These are the activations of a small network on made-up records, seen along a few directions, one row for each record.
After each row come some of the record's fields: H, K, S, J, Z.
Other fields move the rows too, some of them a lot.
(in the rows, 500 means zero)
Random noise pushes rows far along 11 fixed directions. That doesn't count. These rows show it; they differ only by the noise:
[468 419 722 591 496 523 636 593 579 494 512 271 527 551 568 684 673 392
 696 398 359 439 604 592 475 532 557]
[486 686 171 560 421 575 371 355 484 631 520 604 526 655 615 321 467 696
 447 635 507 352 579 481 824 399 365]
[506 522 398 450 428 605 295 502 407 520 455 488 498 640 560 531 543 494
 593 574 457 348 428 465 703 433 451]
[463 550 450 433 473 421 646 493 613 641 519 396 432 440 461 663 567 611
 580 340 276 435 616 690 512 447 580]
[449 393 542 537 453 548 575 551 448 378 559 441 619 568 521 457 561 281
 643 458 603 602 437 403 516 674 521]
[594 537 578 484 520 630 398 708 354 656 468 601 624 710 396 225 588 482
 382 467 516 530 335 386 390 530 439]
[620 556 474 646 554 658 591 564 481 821 627 533 568 528 528 297 534 635
 442 506 602 581 594 560 542 655 401]
[638 522 335 347 613 371 729 493 675 440 445 631 306 615 519 354 449 470
 496 410 473 527 473 395 332 350 287]
[445 550 265 505 400 553 420 345 383 479 539 457 472 510 537 586 479 474
 572 540 486 487 542 550 668 545 486]
[386 434 484 566 486 371 652 484 747 377 563 467 606 449 676 510 470 427
 655 493 591 386 547 420 772 459 510]
[727 593 462 529 581 600 480 587 365 604 509 620 383 553 475 341 457 510
 304 519 540 536 440 479 279 432 309]
[500 592 187 686 440 466 568 513 437 571 579 296 486 380 413 627 501 444
 543 343 483 548 545 664 556 473 566]
[641 527 471 461 675 568 424 351 362 809 450 472 314 454 433 643 459 522
 383 501 387 590 626 661 355 585 349]

[601 345 500 561 558 683 465 508 456 467 493 352 467 569 553 579 520 374
 693 533 592 630 481 500 592 727 454] : H=h6, K=k1, S=s1, J=j2, Z=z1
[562 454 521 537 421 606 462 762 476 482 546 495 589 454 542 436 513 490
 602 488 615 457 311 404 632 468 589] : H=h3, K=k1, S=s1, J=j2, Z=z2
[618 531 477 577 430 605 543 518 327 395 659 429 368 259 544 696 423 418
 481 479 572 490 510 697 396 538 514] : H=h8, K=k2, S=s1, J=j1, Z=z1
[558 593 428 605 393 614 398 641 343 488 549 520 541 497 522 417 494 513
 444 532 557 447 396 457 535 414 529] : H=h4, K=k2, S=s1, J=j2, Z=z1
[415 556 841 582 480 507 499 523 483 524 583 612 601 389 639 475 494 539
 348 607 498 362 600 477 475 441 536] : H=h8, K=k2, S=s2, J=j2, Z=z2
[492 472 383 474 512 558 620 339 582 535 531 385 367 525 656 660 518 491
 743 503 433 491 681 586 674 579 439] : H=h8, K=k1, S=s1, J=j2, Z=z1
[500 554 311 548 462 458 532 398 458 309 524 520 459 451 531 478 387 399
 433 493 570 546 484 491 505 477 474] : H=h2, K=k2, S=s1, J=j1, Z=z1
[424 544 830 521 489 459 595 518 538 488 537 517 556 378 559 577 502 550
 360 460 336 412 613 588 389 472 617] : H=h4, K=k2, S=s1, J=j2, Z=z1
[597 533 582 379 499 610 463 404 363 488 477 548 253 471 628 661 469 507
 505 588 371 448 576 540 367 440 409] : H=h8, K=k2, S=s1, J=j2, Z=z1
[531 534 390 395 355 565 531 649 506 351 512 491 434 530 488 512 518 554
 622 419 421 448 359 506 558 409 605] : H=h4, K=k1, S=s2, J=j2, Z=z1
[417 650 616 715 353 642 406 441 322 480 571 461 618 638 621 466 616 535
 405 611 403 363 658 567 529 493 500] : H=h7, K=k2, S=s1, J=j2, Z=z2
[437 491 532 290 436 416 532 442 635 448 453 533 429 557 462 572 569 677
 579 486 333 401 536 583 480 434 556] : H=h7, K=k1, S=s2, J=j1, Z=z2
[614 539 453 458 440 542 648 720 600 699 626 538 437 322 544 486 510 715
 588 420 515 425 472 577 570 409 578] : H=h2, K=k2, S=s1, J=j2, Z=z2
[273 563 504 578 495 315 517 429 623 483 421 397 691 619 476 497 572 432
 491 393 347 387 607 500 617 417 589] : H=h5, K=k2, S=s1, J=j1, Z=z1
[450 500 678 550 381 542 638 548 498 321 569 495 607 699 513 356 679 479
 521 488 474 505 539 504 327 582 525] : H=h6, K=k2, S=s1, J=j1, Z=z2
[392 622 619 498 332 440 484 446 411 327 521 513 399 361 521 688 513 567
 391 551 317 406 572 564 316 302 635] : H=h3, K=k2, S=s2, J=j2, Z=z2
[409 463 520 455 399 553 359 495 413 409 461 405 537 568 542 645 566 402
 650 518 418 402 454 481 636 498 581] : H=h4, K=k2, S=s1, J=j2, Z=z1
[416 456 684 393 389 469 461 462 456 314 534 555 457 373 500 634 508 560
 511 603 490 453 485 524 392 484 614] : H=h4, K=k1, S=s2, J=j1, Z=z2
[556 533 390 359 491 485 388 492 389 387 422 587 348 510 447 531 428 450
 457 530 475 496 364 416 391 365 451] : H=h4, K=k1, S=s2, J=j2, Z=z1
[761 400 681 534 726 594 440 680 541 614 432 470 397 441 573 564 408 402
 448 503 560 473 394 469 463 462 354] : H=h7, K=k2, S=s1, J=j2, Z=z1
[462 544 608 327 582 439 329 381 351 600 360 564 473 480 337 593 432 490
 252 457 280 555 487 546 299 526 538] : H=h7, K=k2, S=s1, J=j2, Z=z1
[457 488 383 444 431 546 508 506 443 329 390 396 510 769 432 462 590 348
 629 391 380 616 417 411 455 554 530] : H=h7, K=k1, S=s2, J=j2, Z=z1
[424 564 286 600 478 493 468 471 411 569 491 356 584 491 407 541 498 416
 524 368 463 546 522 580 615 538 586] : H=h8, K=k1, S=s1, J=j1, Z=z1
[639 448 504 343 641 413 575 533 644 521 455 724 446 560 464 252 429 559
 387 522 624 560 395 365 359 480 339] : H=h6, K=k2, S=s1, J=j1, Z=z2
[404 549 187 411 567 335 623 451 617 659 376 497 566 709 385 305 552 460
 585 313 415 596 509 367 567 462 466] : H=h5, K=k2, S=s1, J=j2, Z=z2
[502 459 639 585 548 539 503 462 488 516 510 423 523 441 540 596 489 493
 488 522 485 515 591 577 487 588 512] : H=h7, K=k1, S=s1, J=j1, Z=z1
[505 507 566 682 550 483 420 461 457 541 476 372 441 350 501 692 484 473
 427 573 496 521 577 546 433 426 518] : H=h6, K=k2, S=s2, J=j2, Z=z2
[351 504 793 465 369 545 522 567 396 436 595 624 740 595 445 315 621 512
 417 514 508 517 473 457 375 664 618] : H=h7, K=k1, S=s2, J=j1, Z=z2
[434 450 676 550 535 603 435 354 412 600 540 480 559 376 585 618 437 481
 450 586 493 573 627 566 599 715 540] : H=h3, K=k1, S=s1, J=j2, Z=z1
[700 635 501 437 479 610 455 592 547 416 477 617 386 685 597 368 489 682
 385 542 411 258 448 560 469 296 346] : H=h7, K=k1, S=s1, J=j1, Z=z1
[608 491 687 414 561 462 457 454 571 387 463 621 351 472 596 550 443 568
 367 625 467 350 511 523 364 355 379] : H=h6, K=k2, S=s1, J=j1, Z=z2
[611 564 563 525 598 405 549 723 666 794 572 621 554 303 513 402 428 695
 348 441 560 317 460 541 575 321 489] : H=h7, K=k2, S=s1, J=j2, Z=z2
[553 478 331 428 485 686 360 292 349 530 460 488 424 712 431 454 533 536
 536 608 518 701 525 532 486 764 404] : H=h6, K=k2, S=s2, J=j1, Z=z1

Which values does each new row have?
[475 534 615 292 541 391 359 384 539 414 360 653 346 535 557 592 442 554
 397 624 347 327 491 423 428 268 415] : H=h7, K=k1, S=s2, J=j2, Z=z2
[530 496 525 430 608 369 486 473 543 316 402 591 448 492 496 477 361 342
 347 482 493 491 402 374 383 379 422] : H=h4, K=k2, S=s1, J=j2, Z=z1
[544 401 632 393 502 435 447 614 600 441 553 597 530 346 544 534 437 537
 513 550 636 332 367 492 584 445 516] : H=h7, K=k2, S=s1, J=j1, Z=z2
[565 538 357 711 625 483 534 432 512 623 552 391 488 353 493 567 376 457
 407 463 594 595 600 612 561 574 447] : H=h7, K=k1, S=s2, J=j2, Z=z1
[595 520 535 542 537 571 626 525 403 491 567 572 495 496 502 368 453 422
 384 456 561 646 499 474 318 621 432] : H=h7, K=k2, S=s1, J=j2, Z=z1
[481 394 519 350 517 352 381 612 481 378 442 489 552 478 384 592 498 287
 543 405 549 390 272 459 474 426 530] : H=h7, K=k2, S=s1, J=j1, Z=z2
[407 497 649 519 368 628 335 599 402 625 593 549 725 541 458 399 618 630
 501 598 585 423 446 514 636 620 606] : H=h7, K=k2, S=s2, J=j1, Z=z2
[578 464 570 491 564 519 564 601 455 598 499 459 440 498 414 519 565 443
 524 423 484 596 481 521 304 535 489] : H=h4, K=k1, S=s2, J=j2, Z=z2
[449 540 574 403 471 541 315 439 450 406 393 525 574 693 498 487 515 495
 418 519 353 353 454 520 567 475 488] : H=h7, K=k1, S=s1, J=j1, Z=z1
[468 473 613 470 400 455 522 314 464 172 625 601 411 298 642 645 387 486
 431 662 591 422 568 568 423 517 493] : H=h6, K=k2, S=s1, J=j1, Z=z2
[528 577 540 597 334 690 586 558 355 492 683 542 514 452 555 410 553 637
 501 567 563 569 552 558 438 617 569] : H=h4, K=k1, S=s2, J=j2, Z=z2
[644 540 251 601 521 640 467 350 424 613 508 435 266 503 569 573 488 608
 566 651 556 614 627 538 503 514 351] : H=h6, K=k2, S=s2, J=j2, Z=z2
[469 488 392 685 507 548 613 506 514 638 596 374 562 460 582 498 545 446
 668 472 601 549 621 516 674 586 501] : H=h8, K=k1, S=s1, J=j2, Z=z2
[453 624 606 579 559 468 356 376 351 492 434 571 550 514 444 465 418 477
 167 542 388 495 567 528 357 467 472] : H=h7, K=k1, S=s1, J=j2, Z=z1
[499 406 733 423 520 488 700 464 603 475 566 468 476 551 557 566 624 498
 620 462 438 464 639 616 364 627 461] : H=h7, K=k2, S=s1, J=j1, Z=z2
[366 420 542 414 549 379 425 476 648 557 472 586 652 418 523 481 412 524
 516 535 574 429 451 395 765 514 563] : H=h7, K=k1, S=s2, J=j2, Z=z1
